Each row below holds a small network's activations on one record, seen along a few directions.
Records have a field called U. Each example row is followed by its value.
Records without U are marked missing.
The largest differences between rows may come from other fields.
In the rows, zero is written as 500.
Strong random noise was added to every row along 23 fixed directions; ignore it. To show where, here is one row again and again, with new noise each time:
[550 422 458 698 610 557 314 390 651 586 894 572 514 561 502 318 375 464
 524 637 917 531 520 540 531 444 465 490 609 700 394 367 568 206 529 592
 450 386 541 809 506 668 231 491 223]
[327 626 592 137 460 657 303 462 358 946 478 467 503 331 602 577 578 467
 537 349 411 639 255 340 325 753 578 489 483 392 497 394 311 485 749 623
 402 443 392 204 321 539 584 609 508]
[380 580 282 173 536 409 712 594 455 230 318 541 576 385 622 189 353 379
 506 513 381  85 347 271 417 565 523 637 358 633 578 754 431 380 547 196
 525 603 447 650 365 680 504 520 677]
[418 349 444 526 456 398 495 521 341 524 588 763 619 709 515 680 522 575
 627 241 658 578 557 501 582 581 365 670 530 437 218 205 537 462 406 751
 348 158 427 630 620 585 371 711 481]
[551 541 353 368 472 589 687 425 701 415 548 640 549 424 467 433 285 550
 342 353 539 460 492 620 501 460 590 743 419 462 420 447 522 383 644 402
 597 484 358 757 645 512 433 544 301]
[527 503 506 565 653 647 353 486 466 629 381 445 521 489 602 454 415 342
 626 433 327 507 540 370 519 568 418 619 306 744 243 358 615 452 803 782
 498 366 120 578 637 505 594 507 362]
[369 499 501 527 829 720 432 476 366 693 707 503 582 681 529 681 290 549
 424 361 644 475 290 649 567 625 463 458 576 488 611 581 521 487 465 606
 573 642 360 518 439 690 611 390 290]
[778 449 452 301 392 421 650 557 240 121 376 375 727 354 449 184 523 554
 685 537 379 319 642 212 316 237 316 862 482 424 521 517 623 394 590 685
 581 379 431 739 638 551 568 572 535]
[303 434 782 623 685 550 279 446 650 554 287 394 412 541 520 621 462 485
 516 218 492 571 366 634 216 495 554 517 263 472 521 322 418 430 785 468
 580 561 583 396 406 431 397 260 576]
[294 547 675 494 630 510 662 682 189 414 407 544 411 320 719 605 649 333
 488 274 376 520 194 280 169 680 417 541 479 635 225 731 516 421 554 426
 469 605 715 338 386 520 400 412 896]
[437 414 579 612 472 610 469 623 477 606 420 542 585 567 455 659 497 590
 465 309 498 468 487 555 483 238 633 579 558 228 749 596 543 507 361 380
 557 493 523 453 450 596 534 705 589]
[305 321 498 671 551 659 464 458 556 715 556 539 387 526 544 459 552 400
 360 289 558 748 492 684 609 306 576 293 562 442 444 529 358 530 394 343
 481 404 502 616 707 462 478 625 558]
[439 364 415 303 590 610 580 421 293 672 362 489 508 782 467 411 303 592
 390 181 564 629 393 437 358 296 485 584 459 421 497 517 333 368 640 413
 558 552 563 601 786 549 350 416 412]
[536 576 450 400 543 508 572 414 494 515 580 500 554 495 371 431 581 336
 368 462 390 499 490 508 596 456 384 479 745 446 510 631 483 566 169 551
 394 508 384 521 372 516 500 556 748]
[518 628 507 583 736 456 560 503 755 622 393 374 421 546 292 733 483 397
 305 382 192 594 526 591 350 435 416 652 527 709 458 479 743 626 720 661
 381 718 365 498 446 400 481 341 746]
[367 445 474 640 585 277 358 528 422 240 266 562 526 685 289 607 396 598
 723 380 585 480 565 647 706 447 307 709 318 281 512 338 614 461 378 662
 617 353 299 605 553 574 556 438 487]
[682 578 251 188 490 393 607 524 404 702 454 576 276 740 424 721 469 686
 486 303 383 561 395 584 359 645 519 412 364 537 486 541 510 499 522 605
 478 648 372 308 535 448 361 243 466]
[651 312 369 638 408 351 433 606 481 590 536 330 427 481 296 342 410 507
 670 651 633 515 492 614 615 543 284 427 463 771 364 157 455 561 658 589
 674 645 472 514 597 424 360 424 334]
[236 488 660 508 468 438 591 615 352 585 389 594 422 640 670 533 487 575
 486 389 560 511 561 331 465 403 642 447 229 530 434 618 425 445 703 243
 500 396 872 496 838 438 462 473 594]
[332 548 545 604 495 527 409 149 563 370 571 551 584 577 404 297 371 382
 379 818 611 516 535 366 697 484 336 414 549 739 528 385 542 306 397 491
 524 740 758 545 808 553 415 181 469]
[472 549 270 636 486 384 454 543 549 763 583 693 417 294 416 532 560 536
 480 677 645 701 400 489 588 292 588 390 496 514 447 431 585 426 602 516
 504 623 585 541 668 654 346 480 476]
[399 598 481 448 477 413 599 377 611 461 467 646 433 694 532 677 529 521
 507 532 479 512 414 470 467 699 405 469 455 721 447 415 587 387 405 519
 352 344 660 451 724 469 343 258 651]
[748 419 455 476 597 510 515 500 639 315 355 363 578 393 447 330 497 431
 547 413 485 479 456 662 445 385 567 540 551 285 487 487 354 601 496 456
 621 354 259 627 305 454 474 522 432]
[473 645 628 336 434 432 527 457 598 474 727 730 691 351 330 600 440 462
 283 525 609 274 444 491 492 488 596 697 602 395 584 451 704 415 424 587
 474 705 544 534 286 663 389 457 548]
[514 450 482 458 425 266 521 712 282 539 446 451 414 575 155 353 326 357
 401 561 638 518 578 453 777 428 453 589 575 502 280 580 549 577 523 435
 617 732 425 535 453 463 382 554 422]

[583 456 399 400 268 508 721 736 381 454 530 396 424 371 482 609 668 548
 573 534 261 475 509 559 502 627 397 482 614 591 588 608 655 658 344 521
 483 432 398 401 581 385 708 681 651]  u10
[438 297 647 456 315 506 564 383 729 294 629 663 554 630 343 530 450 428
 120 361 591 376 631 762 572 358 721 454 685 325 672 518 542 535 160 271
 473 699 596 594 432 464 381 487 529]  u9
[827 261 262 155 217 376 633 725 371 453 353 336 392 650 449 327 356 482
 586 353 325 336 607 436 352 782 458 612 444 801 234 344 407 615 748 483
 518 663 234 419 326 310 349 662 325]  u4
[376 450 583 482 506 541 330 452 500 685 520 384 518 597 557 351 492 456
 647 351 432 351 582 459 473 562 318 491 324 677 532 310 350 437 541 580
 444 384 454 498 469 474 528 589 640]  u11
[486 446 432 533 481 254 525 589 445 116 497 585 463 413 461 654 609 604
 575 502 537 504 504 657 472 621 495 487 514 320 508 498 561 606 373 531
 524 639 534 453 280 520 546 435 550]  u5
[623 481 541 390 245 489 580 471 531 527 457 583 694 648 709 749 676 794
 684 525 347 292 562 439 373 636 604 333 356 503 768 285 415 611 429 507
 443 343 768 185 644 420 557 462 585]  u11
[364 208 598 588 536 482 607 603 269 360 489 570 552 764 582 578 472 502
 373 436 664 505 442 367 303 354 565 470 677 603 508 621 612 418 466 352
 423 649 882 574 643 616 297 418 557]  u3
[480 655 545 661 668 390 397 452 389 270 464 420 499 286 485 431 561 464
 578 680 627 747 415 429 510 613 446 459 582 319 324 586 352 514 560 464
 608 658 676 353 248 488 498 385 483]  u5
[597 523 706 515 652 396 583 616 445 417 396 232 599 377 380 495 535 362
 532 552 384 426 406 430 311 532 285 656 571 679 387 411 585 645 722 671
 527 565 546 494 389 410 490 343 689]  u4
[536 481 412 537 620 554 728 478 390 204 775 496 485 484 561 385 543 698
 500 313 662 563 548 664 358 313 364 612 606 287 576 759 495 375 272 474
 540 362 599 819 530 532 526 604 542]  missing
[422 431 642 612 425 373 502 601 695 486 369 376 500 593 397 566 626 488
 573 542 474 445 574 565 516 350 465 522 577 480 714 460 536 585 375 391
 385 176 626 550 537 429 512 595 779]  u8
[660 408 468 613 370 808 514 296 617 389 382 505 486 572 591 526 402 616
 414 398 367 598 502 530 309 457 572 509 471 527 586 444 466 340 495 360
 659 754 593 340 653 414 411 394 345]  u3
[322 553 449 334 676 320 564 517 355 519 306 633 587 568 388 566 557 375
 450 413 542 514 223 363 460 375 427 605 664 343 514 614 522 438 316 519
 338 369 513 574 453 733 353 411 825]  u9
[533 370 250 705 691 504 481 431 511 365 449 426 553 664 602 412 471 535
 547 545 434 625 675 452 520 386 457 420 553 611 470 513 447 572 584 496
 421 568 493 634 589 533 573 543 439]  u1
[767 440 638 680 653 559 513 478 508 489 601 482 764 571 681 567 637 385
 505 578 383 354 610 332 416 469 535 382 657 662 400 448 531 697 478 691
 353 468 564 462 381 502 480 480 580]  u7
[659 801 641 522 442 507 528 331 768 546 427 650 556 416 500 456 402 472
 390 665 593 468 506 455 691 514 743 453 349 346 376 490 300 493 537 272
 654 450 654 366 505 369 354 351 358]  u7
[410 316 721 457 449 493 539 651 458 504 508 446 472 403 643 362 542 264
 464 494 607 519 519 434 489 590 650 475 527 648 162 440 479 628 778 460
 422 238 471 651 543 368 454 653 394]  missing
[698 415 236 731 385 508 637 633 442 437 598 482 426 543 333 572 440 610
 413 531 384 522 672 618 677 391 404 507 657 535 574 627 621 615 276 436
 618 933 443 438 495 481 577 650 469]  u6
[494 309 427 581 491 591 564 555 464 494 549 297 388 668 708 428 557 596
 492 427 404 642 686 415 258 463 529 378 567 702 545 633 376 526 671 300
 368 568 751 501 580 381 534 637 533]  u8
[413 588 583 575 558 397 594 601 485 615 676 369 379 396 520 600 735 553
 512 557 406 491 493 648 499 536 393 208 476 569 650 610 429 718 385 467
 477 555 740 371 504 375 653 390 825]  u2
[472 182 400 241 302 537 354 351 407 435 262 555 462 759 536 554 492 463
 511 358 441 619 400 505 400 757 576 366 577 504 448 241 386 504 452 550
 405 546 344 297 511 484 376 403 320]  u2
[414 454 595 652 615 486 558 338 729 276 509 581 485 683 499 536 381 476
 345 397 665 473 432 720 481 571 519 421 491 527 455 455 378 445 357 269
 564 602 736 538 453 438 271 248 523]  u1
[500 612 558 475 568 407 255 489 145 873 794 574 406 610 465 480 460 690
 605 435 709 553 680 430 630 428 426 400 212 394 425 477 432 398 614 785
 575 630 540 444 580 555 538 404 304]  u6
[531 564 395 564 600 442 342 538 415 636 651 450 417 714 598 457 545 652
 664 332 298 341 936 526 583 438 434 355 155 545 599 607 453 578 467 646
 441 569 344 470 387 443 734 634 595]  u10

Which value of U does each new row have?
[608 461 513 216 397 615 579 545 388 612 699 438 354 525 560 363 554 553
 482 281 436 308 488 561 297 440 483 422 430 533 705 723 468 352 313 472
 506 468 442 540 490 482 498 482 614]  u8
[862 716 294 468 455 436 723 595 437 541 505 553 427 400 424 546 561 581
 678 636 474 438 326 578 653 556 340 470 464 484 453 614 543 479 206 592
 660 277 330 445 624 480 456 375 515]  u8
[417 371 692 654 299 385 370 458 726 274 208 533 525 526 474 668 683 576
 686 275 389 582 698 661 480 454 497 649 348 229 508 154 452 568 436 528
 448  80 479 461 543 317 544 651 677]  u9
[391 524 787 479 456 890 250  66 675 426 469 548 658 564 566 477 392 433
 271 385 484 637 576 402 411 473 655 653 623 259 620 439 428 274 472 468
 460 555 530 421 458 512 531 505 322]  u6
[762 203 357 572 267 646 495 514 585 464 380 570 316 513 438 507 555 305
 428 476 305 539 456 582 444 403 551 399 620 764 422 447 800 404 288 592
 505 602 168 500 685 473 308 417 452]  u7
[424 542 598 576 544 471 338 592 621 435 501 316 129 117 345 344 548 344
 419 550 595 875 458 595 350 372 585 594 545 426 372 689 640 334 788 431
 552 539 406 656 388 413 478 473 436]  u7
[626 417 333 383 566 763 520 603 532 819 297 318 520 643 619 526 484 357
 606 425 366 559 244 477 518 687 512 469 763 559 496 559 328 614 434 438
 379  63 107 433 398 522 545 793 428]  u6
[566 632 780 149 484 446 425 416 372 537 581 359 660 457 328 473 424 521
 377 816 711 459 401 435 575 584 657 429 642 249 706 538 448 609 621 558
 596 605 626 367 434 501 614 204 199]  u6
[571 424 324 924 491 520 697 683 759 517 413 692 469 276 638 616 478 563
 559 479 477 376 382 696 564 353 594 447 240 665 425 371 532 523 572 272
 725 534 552 581 744 526 397 506 530]  u8
[670 439 524 604 350 490 474 463 529 348 658 380 386 322 462 266 696 356
 451 660 415 544 632 433 368 418 414 373 685 665 470 592 545 442 335 487
 450 720 642 458 365 408 388 494 683]  u2
[529 462 542 554 383 604 589 530 617 369 303 456 707 290 601 442 506 541
 597 354 307 300 484 506 437 465 500 643 382 379 600 337 298 601 536 325
 658 462 517 431 429 441 613 712 640]  u7
[151 419 552 356 435 558 502 391 524 421 477 614 710 462 714 402 511 443
 406 548 460 256 471 391 547 537 652 346 456 493 743 482 336 553 454 261
 425 566 703 496 554 629 651 543 616]  u2
